These are the activations of a small neural network, seen along a few directions. Each row is one input.
In each table, some parts of the input vary, and every possible input appears once, in random order.
A made-up example of a description, with smaller parts first: one of 8 places around a ring, together with either a single point or one of 9 places along a line or (one of 3 separate values, together with one of 6 places along a line).
Shared parts are said once, and a part with two or three values counts as separate values.
(in the rows, 128 means zero)

Other details of the inputs shift rows strongly along two fixed directions, in all tables alike. That doesn't count.

A family of inputs:
x1: [156 139 126  88  89 108 110 125 114 129 131 143 105 120]
x2: [146 130  35 132 126 151 162 118 176 105 103 137 128 125]
x3: [ 94 109 123 166 163 144 148 130 144 132 104 118 147 139]
x4: [159 128  57  98 102 122 148 136 149 123 111 154 125 116]
x5: [ 68 120 170 183 183 144 136 135 136 141 127 111 150 155]
x6: [104 124 135 146 146 144 167 136 129 143 111 125 151 128]
x7: [165 121  56 103 112 130 166 123 152 130 102 155 117 114]
x8: [ 68 117 183 180 169 146 161 142 120 151 119 114 177 134]
x9: [149 140 182  96 101 103  77 118  85 135 177 128 104 109]
x10: [161 133  52 113 108 125 161 117 141 126 111 151 127 123]
x11: [193 128  46  82  93 114 149 116 141 117 109 162 108 115]
x12: [ 89 121 121 172 149 143 167 134 134 143 122 131 163 134]
x13: [130 135 196 111 104 105  62 125 102 115 159 101 106 118]
x14: [159 128 177  88 101 100  83 120  93 132 165 135 102 108]
x15: [165 142 148  77  91 106  98 122  91 121 146 136  96 114]
x16: [165 138 127  88 101 111 116 124 102 121 135 136 114 118]
x17: [150 142 183 105 111 108  91 129  95 142 161 127  99 118]
x18: [ 85 126 230 145 152 125  79 133  86 131 153  90 133 135]
x19: [146 134 169  78 117 110  67 120  98 111 163 118  92 126]
x20: [190 128  45  81  91 118 152 117 142 118 107 166  97 111]
x21: [135 128 109  97 122 120 105 124 140 117 127 132 110 133]
x22: [135 131  63 148 136 140 189 135 157 137  91 152 136 132]
x23: [171 138 117  77  98 108  72 114 109 114 156 127  82 113]
x24: [114 122  74 144 135 144 190 139 165 144  85 140 154 129]
x25: [109 128 135 171 155 138 140 136 143 126 119 111 136 132]
x26: [149 136 145  84 111 110  69 110 106 116 167 127  87 126]
x27: [149 130  54 114 110 125 168 131 154 129  93 150 139 128]
x28: [156 137 142  76  98 116  64 121 123 111 152 126  96 126]
x29: [173 126 125  67 105 105  75 111 116 111 153 139  78 120]
x30: [170 141 122  80  90 110 104 115 107 131 153 139  93 109]
x31: [158 135 124  97 109 117 100 125 121 101 136 116 101 112]
x32: [101 126 127 166 145 140 138 124 139 122 124 109 141 131]
x33: [ 79 125 158 168 159 153 125 122 133 132 135 111 152 149]
x34: [100 121 226 152 138 118  81 122  97 126 157  95 124 129]
x35: [ 91 128 204 158 132 122 111 128  89 147 162 108 148 139]
x36: [ 66 118 171 173 162 138 127 140 132 140 114 102 159 146]
x37: [155 132  40 135 134 148 163 129 182 106  97 139 123 127]
x38: [124 134 176 133 139 118  84 131 107 130 149 110 110 130]
x39: [151 130  63 130 135 134 173 137 156 136 104 154 131 117]
x40: [ 98 121 128 157 149 142 166 144 129 135 115 128 162 130]
x41: [179 127 122  81  89 104 101 121 104 122 149 142 100 116]
x42: [176 133 142  79  92 110  68 111 117  99 158 125  84 113]
x43: [ 71 109 173 188 162 140 158 139 124 148 123 122 172 139]
x44: [161 135  55 126 123 127 171 130 150 130  99 154 129 129]
x45: [101 120 128 158 146 141 168 141 127 137 113 122 165 138]
x46: [ 87 133 209 157 131 124 113 121  89 149 152 114 139 137]
x47: [ 90 120 123 159 164 161 150 134 151 123 108 117 157 147]
x48: [171 134  71 110 112 121 147 136 138 125 121 147 118 124]
x49: [ 97 125 124 168 168 155 143 135 155 130 114 122 147 151]
x50: [ 79 117 221 160 157 139  88 123 110 132 150 104 141 148]
x51: [ 88 119 136 167 143 138 163 143 136 146 111 121 171 144]
x52: [ 85 123 134 171 150 151 148 134 160 124 106 110 161 142]
x53: [124 124  66 160 148 143 188 145 161 136  98 148 150 130]
x54: [ 82 125 207 155 140 124 118 139 110 154 141 115 157 131]
x55: [125 125  65 143 144 157 171 132 172 107  91 125 145 131]
Each input here is: one of 5 separate values, together with either one of 5 places around a ring or one of 6 places around a ring.
Changing only the choice among 5 separate values turns x22 into x20. The same change can be made to x49. Which row results? -> x50
Which other rows does x54 become when the place on the ring of 6 takes its other values? List them by row number. -> x1, x4, x24, x27, x51
Which other rows does x48 become when the choice among 5 separate values takes its other values? List them by row number. -> x35, x41, x45, x51
Which other rows does x29 become when the choice among 5 separate values takes its other values? List them by row number. -> x5, x19, x21, x26
Which other rows does x52 become when the place on the ring of 5 takes its other values? List them by row number. -> x13, x21, x28, x36

A family of inputs:
x56: [216 139  60  54  84 103 136 113 105 111 128 166  90 102]
x57: [205 150  70  72  70 113 141 110 122 123 134 168  97 106]
x58: [ 51 105 180 170 183 152 161 131 115 162 119 113 174 143]
x59: [105 127 114 169 154 142 178 164 157 133  96 126 169 120]
x60: [136 143 233 114 111 101  86 141  64 152 164 123 113 130]
x61: [110 114  90 193 173 145 168 126 169 139 100 131 132 138]
x62: [189 142  56 102 132 126 128 137 155 115 126 154  78 121]
x63: [145 120 153 115 115 114 123 135 103 117 147 109 125 105]
x64: [142 125 150 130 108 102 117 133 124 129 131 119 126 108]
x65: [143 127  15 168 160 169 204 122 198 125  98 154 132 129]
x66: [161 143 127 102  85 101  94 130 107 116 156 126 120 102]
x67: [ 99 123 189 129 126 121  72 122 108 128 154 107 142 151]
x68: [107 127 243 159 124 104 105 120  79 162 145 110 137 133]
x69: [ 99 105  53 143 148 138 196 133 172 143  73 160 146 133]
x70: [154 133 114 115  94 113 135 127 100 146 141 142 123 138]
x71: [129 127 201  95 122 120  58 139 107 121 152 119 113 135]
x72: [194 136  19  46  83 129 140 110 157 122 120 177  96 102]
x73: [186 150  71  97 111 104  96 115 129 112 161 141  81 125]
x74: [114 132 241 143 161 111  59 116  68 128 192 102 100 129]
x75: [175 129  51 105  88 130 159 133 158 108 122 151 121  98]
x76: [ 60 101 153 183 170 146 151 129 161 134  92 114 169 158]
x77: [174 153  96  73 102 121 101 134 135  97 121 123  94 116]
x78: [119 150 180 116 104 114  66 118  95 114 157  97 119 131]
x79: [ 96 117  90 158 158 156 170 129 146 108  89 114 155 137]
x80: [ 73 128 119 179 151 165 175 127 162 118 102 106 163 144]
x81: [129 126 192 101 111 128  64 110 114 122 162 111 120 133]
x82: [137 136 181  79 115 109  77 139  97 146 157 134 104 125]
x83: [ 85 118 104 179 148 155 162 128 163 124  77 107 151 139]
x84: [ 49  96 185 182 187 158 143 134 126 128 117 103 174 155]
x85: [ 58 117 107 171 162 149 176 137 143 158 108 134 177 152]
What do these inputs look like to the network? -> one of 5 separate values, together with either a single point or one of 5 places around a ring
Changing only the choice among 5 separate values turns x61 into x62. The same change can be made to x64. Which row results? -> x59
Which other rows agree with x74 in the choice among 5 separate values? List them by row number. -> x56, x58, x63, x79, x84
Which other rows does x70 become when the choice among 5 separate values takes its other values? List them by row number. -> x56, x57, x60, x68
Which other rows does x78 become when the choice among 5 separate values takes its other values? List them by row number. -> x77, x79, x80, x83
